A small network was shown many inputs. Here are its activations along a few directions, one row for each input.
Each table varies a few parts of the input and shows all the possible inputs, shuffled.
A made-up example of a description, with smaller parts first: one of 5 places around a ring, together with either a single point or one of 11 places along a line or (one of 3 separate values, together with one of 6 places along a line).
Shared parts are said once, and a part with two or three values counts as separate values.
In the rows, 128 means zero.

Rows:
r1: [162 155 128 132 130 118 134 124 136 179  84 105 133 140 126]
r2: [128 138 124 135 115  85 128  96 147 179 139 132 132 167 114]
r3: [ 64 108 139 145 151 160 155 206  76 104 141 193 107  95 119]
r4: [144 153 109 120 113 102 130 116 139 174 117 120 138 158 117]
r5: [179 131 141  69 109 118 118 116 131 106 107  79 147  89 145]
r6: [ 70 125 123 152 184 206 109 144 108  78 157 159  94  84 128]
r7: [ 36 103 137 153 142 177 131 197  66  85 127 164 120 111 150]
r8: [ 81 106 133 131 185 191 153 167 108 107 156 179  87  93 102]
r9: [170 126 117 132 105 108 131 104 150 114 133 112 148 156 122]
r10: [148 111 132 143 105  92 132  84 162 120 148 127 142 163 118]
r11: [180 119 133  95 113 112 118 118 147 115 116  95 148 113 148]
r12: [184 122 127 127 131 124 121 108 149 117  94 112 158 136 129]
r13: [163 159 134  98 120 103 127 133 124 168 112  86 127 123 139]
r14: [161 166 142  70 125 106 122 128 110 158  99  74 133  93 135]
r15: [121 132 117 159  97  86 137  91 159 185 152 139 117 183 112]
r16: [ 41 125 129 158 155 200 108 165  94  62 136 159 114  97 159]
r17: [142  97 111 158  97  87 122  79 170 125 155 140 133 177 114]
Q: What is each input in this table made of?
A: either one of 5 places around a ring or (one of 2 separate values, together with one of 6 places along a line)
Q: Which other rows does r14 become when the place on the line of 6 takes its other values? List them by row number.
A: r1, r2, r4, r13, r15

Rows:
r18: [ 38  80 108 216 145 148 135 129 123 110 193 216 104 168 107]
r19: [133 152 137  98 148 144 134 149 111 139 114 113 115  93 125]
r20: [145 134 118 140 122  99 134 111 141 173 135 131 127 156 116]
r21: [139 128 141 104 130 151 119 144 121  91 108 102 137 100 144]
r22: [133 131 122 144  98  86 129 119 136 165 129 126 137 156 127]
r23: [120 149 142 101 128 133 124 162  98 130 103 110 135  98 144]
r24: [144 122 138  98 132 158 114 130 133  70 105 108 144  97 142]
r25: [135 151 138 105 147 147 131 158 102 140 109 117 123  98 133]
r26: [153 112 121 140 104 101 118  97 158 122 134 118 142 161 128]
r27: [ 29  97 123 173 172 196 133 180  84  77 165 198  93 107 132]
r28: [144 131 118 138 118 104 126  90 152 155 138 124 128 157 120]
r29: [144 137 119 133 121  98 137 103 150 173 143 128 120 153 110]
r30: [134 131 122 139 106  90 137 116 136 166 127 127 136 160 124]
r31: [142 132 140  97 139 149 127 139 120 103 113 111 127  92 132]
r32: [158 106 120 138 106 106 115  83 169 100 132 125 148 157 127]
r33: [157 114 120 135 112 102 129  94 157 137 141 127 134 152 118]
r34: [133 149 136 102 143 153 126 138 114 122 114 110 123  96 137]
r35: [123 148 142 101 133 137 135 162  99 131 101 112 132 101 140]
Q: What is each input in this table made of?
A: one of 2 separate values, together with either a single point or one of 8 places along a line
Q: Changing only the choice among 2 separate values turns r21 into r26. The same change can be made to r34. Which row results?
A: r28

Rows:
r36: [132 108 108 162 101 123 111  33 215  71 161 122 139 178 122]
r37: [208 106 160  51  81  69 170 186 124 109  83  91 166  95 118]
r38: [ 84 105 137 140 161 210 107 103 133  19 148 140 119  80 143]
r39: [ 63 137 114 122 192 169 151 165  84 162 154 182  65  89 111]
r40: [146 156 146  95  79 111  81 136 120 117  73  41 160 120 207]
r41: [107  53 169 114 111 134 172 219  95  53 126 181 130  93 104]
r42: [121 115 112 130 225 211 131 142 135  96 165 169  93  86  97]
r43: [122 131  82 154 144  90 148  84 129 240 187 177 109 175  86]
r44: [229 160 140  77 174 142 130  91 152 146 108  72  95  86 104]
r45: [190 147 123  67 137 156 102  61 165  82  75  62 159 100 144]
r46: [153  53 160 134  75  34 173 145 164 104 142 172 159 193  94]
r47: [ 47 117 143 161 119 168  82 169  80  45 127 128 126 114 182]
r48: [179 103 106 167 148 120 143  57 192 153 184 141  79 173  86]
r49: [133 206 141 103 102 123 127 171  89 211  73  83 162 122 155]
r50: [ 39 152 134 171 139 163 147 199  55 134 113 156 101 116 159]
r51: [ 88 141 106 207  91  80 131 119 113 217 125 158 147 192 135]
r52: [161 201 123  56 159 123 129 130 107 227 119 103 124  96  93]
r53: [ 99 113 100 193  67  77  67  94 151 118 139 126 171 194 162]
Q: What is each input in this table made of?
A: one of 3 separate values, together with either a single point or one of 5 places around a ring
Q: Changing only the choice among 3 separate values turns r51 into r50. The same change can be made to r46. Which row results?
A: r41
Q: A walk changes only the place on the ring of 5. It starts at r45 and steps to r44. List the rest of the walk in order.
A: r52, r49, r40

Rows:
r54: [ 42  89 126 170 143 152 144 167  99 102 171 200 107 131 114]
r55: [ 78 149 142 110 172 203 114 176  80  91 119 121 101  68 151]
r56: [ 74 141 151 100 158 181 128 192  73  92 123 127  97  62 145]
r57: [ 29 104 119 174 149 151 133 156  99 111 177 187  95 127 124]
r58: [172 126 105 145 128  86 137  62 177 184 160 135 114 176  91]
r59: [164  99 115 150  84  71 114  67 184 119 147 118 152 185 125]
r60: [194 178 132  75 122  95 138 118 131 197  90  78 136 119 125]
r61: [106 119 147 108 165 197 137 198  83  68 106 141 122  68 139]
r62: [152 111 118 159  66  58 115  93 161 143 129 122 163 196 135]
r63: [201 136 142  76  92 100 108  94 159 108  91  65 165 116 144]
r64: [175 105 109 149 114  89 126  50 197 139 158 126 127 175 101]
r65: [180 169 140  89  89  82 129 133 123 181  71  69 164 130 146]
r66: [ 62  82 118 183 152 169 144 155 111  85 159 204 114 140 117]
r67: [186 149 144  85  75  85 111 119 136 131  72  68 179 129 158]
r68: [205 167 133  70 137 112 135  95 157 172 104  74 123 108 110]
r69: [ 59 103 113 195 161 185 128 137 113  91 159 196 111 137 126]
r70: [ 90 122 154  96 158 177 137 208  71  83 117 139 113  62 134]
r71: [146 133 116 158  79  53 132 109 145 197 133 125 150 195 127]
r72: [210 146 133  69 122 114 121  81 170 127 104  70 140 108 124]
r73: [158 138 107 150 111  70 143  89 154 213 148 133 125 183 105]
r74: [ 33 112 112 186 159 174 122 138 106 108 173 182  99 136 128]
r75: [102 139 137 120 179 211 117 180  87  75 105 135 120  66 148]
Q: What is each input in this table made of?
A: one of 2 separate values, together with either one of 5 places around a ring or one of 6 places around a ring
Q: Changing only the choice among 2 separate values turns r54 into r70. The same change can be made to r64. Which row results?
A: r72
